A small network was shown many inputs. Here are its activations along a few directions, one row for each input.
In each table, some parts of the input vary, and every possible input appears once, in random order.
A made-up example of a description, with smaller parts first: one of 5 places around a ring, together with either a single point or one of 9 places around a ring or (one of 3 separate values, together with one of 4 places along a line).
Shared parts are said once, and a part with two or three values counts as separate values.
In the rows, zero is written as 128.

Other details of the inputs vary at random and push rows far along two fixed directions, the same in every table; ignore that.

Rows:
x1: [140  92 170 170 140 155  93 127 139 102 117 117 119 151]
x2: [137 109 158 149 154 110 127  91 141 121 131 124  83 151]
x3: [131 104 147 153 151 127 157 111 142 124 132 118 106 144]
x4: [120 140 120 122 123 133 168 129 123 123 144 122 142 127]
x5: [142 117  54  94 146  35 158  87 114 163 139 135  92 123]
x6: [117 119 183 163 129 180 157 138 152 103 127 111 131 154]
x7: [128 136  86  95 144  60 144 101 123 157 135 150  99 119]
x8: [143  87 155 189 149 153  99 114 117 112 127 114 100 143]
x9: [116 128 187 170 145 160 131 114 136 108 132 133 106 142]
x10: [133 113 179 171 143 164  85 132 129 111 116 135 112 139]
x11: [128 175  80  61 107  94  98 148 118 156 118 162 161  91]
x12: [145  88 132 159 144 133 112 124 123 125 125 120 112 140]
x13: [147  93 123 170 140 138 119 126 108 117 136 109 115 139]
x14: [ 97 186 141  84  85 171  93 175 130 129 116 147 189 100]
x15: [152 103  49  95 140  32 170  87 117 159 138 126 100 139]
x16: [100 183 128  71  95 146 152 150 153 126 127 136 175 108]
x17: [100 195 132  80  84 177 100 178 131 138 114 147 195  91]
x18: [146 127  66 112 134  75 108 113  93 164 132 151 114 110]
x19: [122 140 131 118 114 152 108 151 123 134 118 134 154 114]
x20: [146  72 154 184 148 151 115 128 121 109 117 103 107 155]
x21: [ 84 190 146  79  90 169 154 164 155 120 128 134 188 106]
x22: [160  96  70 124 154  46  99  98 100 160 131 147  79 129]
x23: [157  78 128 172 151 127 117 121 114 119 129 109 100 148]
x24: [124 116 170 157 146 150 143 115 144 115 128 122 105 141]
x25: [134 121 155 152 153 120 137 106 137 128 128 139  90 139]
x26: [135  94 143 176 133 160 117 135 115 109 122 103 127 142]
x27: [163 107  59 101 139  44 101  99 106 166 129 142  96 118]
x28: [120 124 185 161 134 178 153 135 151  98 136 114 128 150]
x29: [143 101 156 160 134 153  99 135 132  99 124 111 122 143]
x30: [104 164 132  98  83 178 116 184 133 117 114 125 194 112]
x31: [124 141 114 112 111 134 102 145 125 131 121 136 147 113]
x32: [116 151 114 114 119 122 156 118 126 138 137 133 138 114]
x33: [ 78 204 162  82  77 194 156 184 156 106 129 129 204 109]
x34: [126 102 158 171 150 142 154 107 133 114 138 112 106 146]
x35: [123 125 101 109 126  97 165 124 131 137 131 120 127 137]
x36: [105 170 147 102 116 150 144 139 141 133 125 140 149 116]
x37: [131 151  62  84 108  91 113 131  95 168 135 146 149  96]
x38: [133 120 153 143 134 133 147 117 145 105 136 112 110 149]
x39: [129  97 155 175 143 145 162 115 128 112 134 104 108 154]
x40: [141 117  87 114 121 103 119 138 112 136 133 123 133 124]
x41: [ 94 193 136  76  98 142 141 149 143 134 126 144 168 106]
x42: [126 160 119  96 127 100 134 115 141 138 130 150 119 117]
x43: [146  84 153 166 136 146 103 129 130 105 118 108 114 154]
x44: [161  95  37 122 142  56 130 102  91 166 137 129 108 116]
x45: [131 108 178 163 152 140 130 103 154 105 127 117  91 151]
x46: [121 165  56  70 122  66 163 111 105 171 140 149 137  98]
x47: [132 118 174 150 127 167  87 140 137 103 119 122 128 130]
x48: [114 148 122 104 103 148 110 161 130 128 121 130 169 110]
Description of these inputs: one of 2 separate values, together with one of 4 places along a line, together with one of 6 places along a line.
The inputs of x43 and x26 match in every part but the place on the line of 4. If x42 is changed in the same way as x43 into x26, which row does it become?
Answer: x9
Change only the choice among 2 separate values in x12. List by row number the other rows that result.
Answer: x3
Change only the place on the line of 6 in x9. List by row number the other rows that result.
Answer: x4, x32, x34, x39, x46
Change only the choice among 2 separate values in x45. List by row number the other rows that result.
Answer: x47
Change only the place on the line of 4 in x38. List by row number the other rows that result.
Answer: x4, x28, x33
Change only the place on the line of 6 in x10. List by row number the other rows that result.
Answer: x12, x17, x19, x20, x23

Rows:
x49: [111 129 155 147 134 143 126 120 131 126 130 124 121 134]
x50: [121 132 127 141 130 135 138 123 118 127 140 122 130 126]
x51: [119 117 150 147 136 144 131 125 130 132 119 127 121 137]
x52: [121 115 146 146 123 148 134 131 137 116 124 112 133 141]
x53: [130 123 112 133 131 131 144 135 116 140 128 127 136 125]
x54: [113 144 108 109 123 111 137 122 121 147 130 136 133 116]
x55: [130 135 124 112 122 119 140 128 142 120 130 125 130 130]
x56: [127 136 130 112 132 121 137 127 137 138 123 141 124 125]
x57: [127 137 127 110 122 120 139 129 141 118 133 124 130 128]
x58: [127 135 155 144 136 147 134 125 134 108 140 126 122 131]
x59: [129 135 105 106 124 107 109 138 121 146 120 147 133 117]
x60: [138 124 130 132 137 133 142 133 130 126 130 133 126 129]
x61: [137 136  96 112 120 119 113 134 109 140 133 137 143 108]
x62: [132 128 125 109 123 123 141 135 141 125 125 125 133 131]
x63: [137 138 102 106 128 113 148 130 122 138 132 139 133 116]
x64: [125 140 153 150 124 144 122 120 121 111 134 124 124 137]
x65: [128 136 114 113 123 119 106 134 123 144 121 140 132 114]
x66: [134 116 126 127 124 130 107 140 129 120 120 123 130 134]
x67: [189  38  88 186 202  30 142  48 103 138 152 116  19 163]
x68: [127 127 152 130 138 139 132 131 144 128 120 136 121 134]
x69: [129 122 156 135 127 145 134 133 149 107 126 118 128 139]
x70: [124 132 154 132 135 137 131 124 143 124 124 135 122 130]
x71: [129 131  95 117 125 117 148 130 110 147 130 131 138 117]
x72: [116 139 106 110 123 113 139 125 122 151 125 137 138 116]
x73: [125 128  98 106 116 115 145 135 125 141 124 123 143 126]
x74: [133 119 146 128 129 140 137 139 148 115 123 121 129 141]
x75: [114 129 147 143 130 141 130 121 132 130 124 128 125 132]
x76: [135 144 102 108 128 110 146 123 123 134 137 139 131 115]
x77: [132 125 146 149 128 157 104 141 122 116 127 126 133 124]
x78: [117 140 162 143 125 136 115 116 130 119 126 129 116 140]
x79: [127 108 142 145 128 145 136 137 137 121 120 112 130 145]
x80: [123 131 159 133 126 143 131 130 148 104 134 116 125 139]
x81: [130 119 151 144 133 144  96 126 128 125 122 132 123 130]
x82: [131 137 104 107 122 113 105 125 118 147 123 139 136 108]
x83: [134 114 145 141 126 144 103 139 133 113 121 115 129 135]
x84: [124 150 113 100 125 107 139 122 135 141 128 144 129 116]
x85: [121 135  98 107 114 112 143 128 127 137 130 123 141 124]
x86: [122 124 143 154 134 147 135 123 121 118 136 120 125 132]
x87: [136 133 120 123 132 123 143 125 126 127 135 134 129 121]
x88: [127 135 113 111 124 118 107 136 122 142 120 144 130 118]
x89: [134 116 127 128 123 127 107 144 130 120 120 124 133 136]
x90: [120 146 134 114 131 117 133 121 137 132 133 137 122 123]
x91: [135 122 116 117 119 124 107 135 126 127 125 122 139 126]
x92: [139 136  95 113 120 119 113 131 108 140 133 134 143 105]
x93: [125 127 124 143 131 135 140 122 118 129 133 125 129 127]
x94: [119 117 152 147 136 148 131 131 133 133 118 127 125 138]
x95: [136 112 144 142 126 146 100 131 132 112 122 113 131 132]
x96: [121 135 157 140 116 138 120 124 134 106 128 114 126 146]
x97: [125 123 136 150 131 147 138 128 121 125 131 122 133 129]
x98: [118 127 128 130 122 130 135 126 131 122 134 114 131 135]
x99: [121 152 114  97 126 106 138 123 133 140 132 143 127 115]
x100: [134 125 126 137 128 136 110 144 118 124 127 135 134 125]
x101: [135 133 104 118 123 124 114 141 112 134 129 139 137 115]
x102: [119 125 128 130 121 130 136 127 131 122 131 115 131 134]
The inputs of x54 and x86 match in every part but one. If x81 is changed in the same way as x54 into x86, which row does it become?
Answer: x61
The inputs of x100 and x59 match in every part but one. If x63 is changed in the same way as x100 into x59, which row does it become?
Answer: x56
What do these inputs look like to the network?
Answer: one of 3 separate values, together with either a single point or one of 5 places along a line or (one of 2 separate values, together with one of 6 places along a line)
Change only the choice among 2 separate values in x87. List by row number the other rows that result.
Answer: x97
Change only the choice among 3 separate values in x87. List by row number the other rows that result.
Answer: x69, x70
Change only the place on the line of 5 in x66. List by row number the other rows that result.
Answer: x83, x89, x91, x95
Change only the choice among 2 separate values in x76. List by row number the other rows that result.
Answer: x93

Rows:
x103: [119 152 123 113 121 127 141 130 129 135 131 138 136 118]
x104: [130 107 165 168 141 158 112 127 128 116 123 123 113 139]
x105: [134 135  95 110 126  97 139 117 119 133 141 128 125 121]
x106: [130 141 116 103 114 121 123 140 132 125 128 130 143 121]
x107: [114 145 154 119 115 153 121 146 143 121 118 133 144 128]
x108: [125 138 114 115 120 130 120 137 119 135 127 131 144 116]
x109: [118 130 129 114 113 149 152 151 144 124 120 120 153 131]
x110: [125 140 110 116 113 131 119 138 119 131 128 128 147 116]
x111: [161  93  43 102 156  22 141  87 108 175 133 139  79 127]
x112: [118 143 125 117 116 140 120 143 121 134 124 134 149 117]
x113: [145  91 163 167 152 131 115 112 138 111 125 116  92 155]
x114: [137 109 162 169 142 142 124 114 132 100 137 112 103 148]
x115: [132  88 156 175 141 162 138 133 131 112 124 104 123 152]
x116: [127 141 118 104 114 126 122 140 134 124 127 130 142 122]
x117: [121 144 133 119 114 150 117 146 124 127 125 129 151 116]
x118: [124 139 114 117 122 130 123 137 119 141 125 138 140 116]
x119: [128 139 107 115 114 125 119 137 117 132 128 128 146 114]
x120: [132 132 108 107 129 104 130 127 129 143 123 139 124 123]
x121: [122 137 149 137 115 164 109 149 128 109 127 122 150 125]
x122: [116 139 112 112 116 132 168 138 130 132 132 120 151 127]
x123: [122 152 119 108 118 124 139 129 127 132 134 131 140 118]
x124: [120 138 123 121 121 134 120 139 121 136 125 133 144 119]
x125: [122 140 116 116 123 135 124 139 121 143 124 140 145 113]
x126: [119 143 122 104 117 125 126 138 136 136 122 136 140 122]
x127: [119 134 171 151 133 162 133 128 139 114 127 130 126 134]
x128: [123 141 139 130 112 158 112 150 126 113 127 125 153 121]
x129: [136 119  95 122 141  80 143 102 116 146 138 131 102 128]
x130: [128 136  98 110 135  94 147 113 120 150 135 140 123 117]
x131: [134 105 161 170 144 138 126 107 134 105 135 112 101 150]
x132: [124 141 121 105 123 122 130 135 133 140 120 142 138 119]
x133: [120 151 119 108 119 125 139 128 128 132 135 131 140 117]
x134: [124 143 122 102 117 126 125 138 136 132 125 133 142 120]
x135: [130 103 170 160 146 147 118 121 143 117 120 126 105 146]
x136: [139  98 159 175 149 132 126 101 130 105 135 111  93 155]
x137: [135 100 163 175 153 132 129 103 131 113 132 118  89 154]
x138: [117 141 145 131 120 162 119 146 128 129 121 136 148 118]
x139: [166  70  79 142 163  46 127  80 114 145 135 119  66 149]
x140: [138 107 142 144 136 124 117 118 134 115 126 118 111 143]
x141: [117 146 132 120 126 132 139 127 131 131 131 134 133 120]
The inputs of x129 and x124 match in every part but one. If x137 is changed in the same way as x129 into x124, which row does it become?
Answer: x112
What do these inputs look like to the network?
Answer: one of 3 separate values, together with either a single point or (one of 2 separate values, together with one of 6 places along a line)
Change only the choice among 3 separate values in x119. List by row number the other rows that result.
Answer: x136, x140
Change only the choice among 2 separate values in x110. List by row number the other rows that result.
Answer: x119
Which other rows agree with x139 in the choice among 3 separate values? List them by row number.
Answer: x106, x107, x109, x111, x113, x116, x120, x126, x132, x134, x135, x140
